These are the activations of a small neural network, seen along a few directions. Each row is one input.
In each table, some parts of the input vary, and every possible input appears once, in random order.
A made-up example of a description, with smaller parts first: one of 2 separate values, together with either a single point or one of 11 places around a ring or (one of 6 places along a line, together with one of 8 places around a ring).
Shared parts are said once, and a part with two or three values counts as separate values.
In the rows, 128 means zero.

Table:
row 1: [120 128 140 142  90 106 163 123 112 135 130]
row 2: [102 128 139 141 127 133 153 149 119 124 108]
row 3: [130 153 136 140 156 168 121 118 122 129 128]
row 4: [133 128 133 149 152 148 126 113 116 112 121]
row 5: [ 99 103 128 120 108 133 145 114 140 135 122]
row 6: [154 110 135 130 132 141 138 108 133 130 125]
row 7: [130 106 139 139 100 115 144 108 155 123 160]
row 8: [144 112 131 139 145 155 131 129 133 116 125]
row 9: [167 148  74 104 121  33  68 148 120 142 138]
row 10: [ 89 105 124 130 122 147 138 135 140 122 122]
row 11: [161 110 134 140 110 126 140 103 124 130 149]
row 12: [133 126 151 123 119 132 135 114 103 123 112]
row 13: [ 86 130 127 121 127 167 134 140 145 140 129]
row 14: [119 152 151 124 138 166 123 140 108 128 119]
row 15: [146 180  68  84 164  85  65 178 134 137 127]
row 16: [123 104 141 128 122 129 141 113 163 124 137]
row 17: [151 126 135 150 118 120 136  87 108 125 145]
row 18: [148 151  68  95 161  63  67 174 127 124 120]
row 19: [158 146  75  88 147  47  70 153 126 141 119]
row 20: [112 106 137 138 136 143 134 134 162 111 137]
row 21: [113 126 142 131 113 120 160 128 120 136 107]
row 22: [109 132 140 129 140 163 130 140 168 128 144]
row 23: [107 104 126 131  87 119 148 109 132 134 145]
row 24: [144 125 137 139 139 134 133  92 116 126 122]
row 25: [141 138 134 131 149 175 126 134 139 133 131]
row 26: [140 127 150 134  97 118 138 109  95 122 135]
row 27: [ 99 152 143 132 132 153 148 154 124 142 115]
row 28: [123 127 148 132 133 146 128 135 103 110 112]
What is each input in this table made of? -> one of 4 places along a line, together with either a single point or one of 6 places around a ring
Changing only the place on the line of 4 turns row 14 into row 12. The same change can be made to row 22. Which row results? -> row 16
A walk changes only the place on the ring of 6. It starts at row 1 and steps to row 26. List the rest of the walk in order. -> row 17, row 11, row 7, row 23
A walk changes only the place on the ring of 6. It starts at row 28 and steps to row 4. List the rest of the walk in order. -> row 8, row 20, row 10, row 2

Table:
row 29: [178 209  96 114 129  59  61 147  52 151 106]
row 30: [111 118 136 154  82 130 177 150 172 147 164]
row 31: [111 178  72  71 100  31 104 189 119 167 139]
row 32: [182 145 165 179 127 160 155 112 104 134 146]
row 33: [149  74 140 134  86 129 160  61  91 109 127]
row 34: [192 130  63 108 169  71  46 137 152 104 121]
row 35: [159 166  84  85 144  38 103 174  69 127  96]
row 36: [153 108  59 107 159  58  42 148 172 120 124]
row 37: [158 107 150 164 126 138 177 133 124 109 122]
row 38: [115 149  79  96 119  28  79 180  93 142  84]
row 39: [ 62 138 132 142 104 147 143 146 159 119 164]
row 40: [147 101 165 141 115 111 177  81 126 111 113]
row 41: [173 113 155 149  87 150 137  41  71 134 151]
row 42: [109 127 146 153 148 154 143 129 111  80 122]
row 43: [149 137  51  81 140  61  66 156 198 144 179]
row 44: [ 89 106 155 111 147 169 126 171 148 119 105]
row 45: [110  78 160 141 105  97 171  93 145 127 116]
row 46: [150 166 175 127 157 205 110 137 109 128 125]
row 47: [ 79 141 146 101 112 177 132 176 177 142 144]
row 48: [171 138 180 157 116 132 155  61 106 136 137]
row 49: [133 165 161 168 148 176 121 108  91 106 146]
row 50: [105 139 123 121 185 202 142 136 128 123  83]
row 51: [112  51 136 133  78 113 154  74 109 124 129]
row 52: [102  85 127 123  43 120 159  79 138 147 167]
row 53: [100 112 151 131  70 104 177  98 174 150 154]
row 54: [ 68 115 118 120 176 187 136 148 146 138  87]
row 55: [121  84 145 163 117 123 171 145 143 124 125]
row 56: [222 162  78 111 185  86  42 120 128 130 160]
row 57: [127 129 159 111 157 183 132 158 129 103 101]
row 58: [ 58 149 110 110 141 195 141 153 176 162 126]
row 59: [129 176 139 136 184 223 120 114 108 148 107]
row 60: [ 72 103 141 153 139 139 137 141 130  95 125]
Changing only one part turns row 44 into row 57. The same change can be made to row 45. Which row results? -> row 40
What is each input in this table made of? -> one of 4 places along a line, together with either one of 2 separate values or one of 6 places along a line
Which other rows agree with row 32 in the place on the line of 4? List them by row number. -> row 29, row 41, row 46, row 48, row 49, row 56, row 59

Table:
row 61: [106 132 131 143 150 183 132 133 151 128 126]
row 62: [120 100 136 139 112 130 149 112 164 116 161]
row 63: [123 148 160 138 134 164 153 136  96 117  99]
row 64: [147 135 147 150 150 177 139 125 134 124 126]
row 65: [147 103 137 150 100 124 153  85 137 132 140]
row 66: [103 108 126 129 120 161 146 137 167 138 134]
row 67: [166 157  95 106 107  51  97 122 115 151 144]
row 68: [151 132 150 139 160 178 135 114 142 113 139]
row 69: [125 123  74  86 151  74  83 173 150 128 112]
row 70: [137 157  89 107 108  58  96 159 135 146 153]
row 71: [134 121 154 146 120 144 150 102  86 128 125]
row 72: [130 142 162 144 149 166 151 131 103 128 110]
row 73: [111 129 134 132 160 183 128 122 159 117 139]
row 74: [130 110 151 144  99 112 164  91 106 137 125]
row 75: [127 188  85  99 158 111  74 170 129 148 129]
row 76: [150 100 139 139 111 124 148  75 145 122 153]
row 77: [123 162  82  86 127  89  89 173 145 156 137]
row 78: [116 103 133 150 102 130 153 123 156 127 148]
row 79: [ 82 145 144 132 134 170 146 143 113 121 100]
row 80: [ 98 131 147 135 147 177 124 133 141 124 118]
row 81: [107 104 129 118 130 161 141 126 176 127 147]
row 82: [ 86 115 141 123 118 149 158 142 136 142 119]
row 83: [ 95 107 142 120 117 155 137 137 157 133 127]
row 84: [ 90 140 146 137 148 171 144 138 120 133 111]
row 85: [138 101 152 142  98 118 144  85 126 129 133]
row 86: [127 126 152 140 106 142 152 107  79 117 114]
row 87: [108 102 149 142  99 123 144 123 145 123 141]
row 88: [ 91 116 146 139  86 117 167 134 117 120 122]
row 89: [143 112 155 144 119 149 130  97 107 120 133]
row 90: [138 134 162 141 147 171 131 125 124 120 118]
row 91: [139 119  81 107 132  43  90 159 140 118 128]
row 92: [ 99 110 148 144 100 118 165 129 125 132 133]
row 93: [ 78 121 139 117 104 148 160 147 129 130 108]
row 94: [176 129  82 109 153  68  73 135 101 118 118]
row 95: [170 118  83 107 131  36  90 122 121 125 119]
row 96: [166 190 104 106 156 105  82 162 110 141 128]
row 97: [130 150  74 100 182  97  67 171 134 121 104]
row 98: [171 151  90 107 181  91  74 163 117 117 103]
row 99: [155 110 142 141 132 156 134  86 127 113 153]
row 100: [151 113 139 152 121 156 138  97 118 124 140]
row 101: [122 116 150 139  85 111 167  96  98 125 114]
row 102: [173 168  93 108 129  83  79 134  95 144 143]
Changing only one part turns row 61 into row 78. The same change can be made to row 75. Which row results? -> row 70
Changing only one part turns row 82 into row 71. The same change can be made to row 69. Which row results? -> row 94
What is each input in this table made of? -> one of 6 places around a ring, together with either one of 2 separate values or one of 5 places along a line
Change only the choice among 2 separate values in row 67. List by row number the other rows that result. -> row 95
Which other rows agree with row 98 in the place on the ring of 6? List them by row number. -> row 63, row 64, row 68, row 72, row 90, row 96

Table:
row 103: [ 85 119 131 122 140 157 143 142 171 130 112]
row 104: [136 136 150 134  92 109 153 108  94 140 116]
row 105: [156 112 145 139 116 122 137  88  92 114 121]
row 106: [111 127 123 121 142 175 123 131 160 132 141]
row 107: [149 167  76  83 170  83  56 194 134 130 119]
row 108: [109  90 136 132  95 105 153 107 159 135 127]
row 109: [134  99 129 128  99 122 136  95 147 134 157]
row 110: [144 144 142 147 166 174 117 118 144 122 130]
row 111: [134 130 137 138 162 176 127 137  98 115 114]
row 112: [ 79 140 134 129 132 154 138 160 129 123 122]
row 113: [171 141  60 102 129  29  82 151 114 136 141]
row 114: [104 112 137 139  84 103 149 125 117 125 135]
row 115: [171 113 146 152 123 122 139  93 128 115 153]
row 116: [110 162 147 127 141 160 140 144 105 142 102]
What is each input in this table made of? -> one of 2 separate values, together with either a single point or one of 6 places around a ring
Changing only the choice among 2 separate values turns row 107 into row 113. The same change can be made to row 110. Which row results? -> row 115
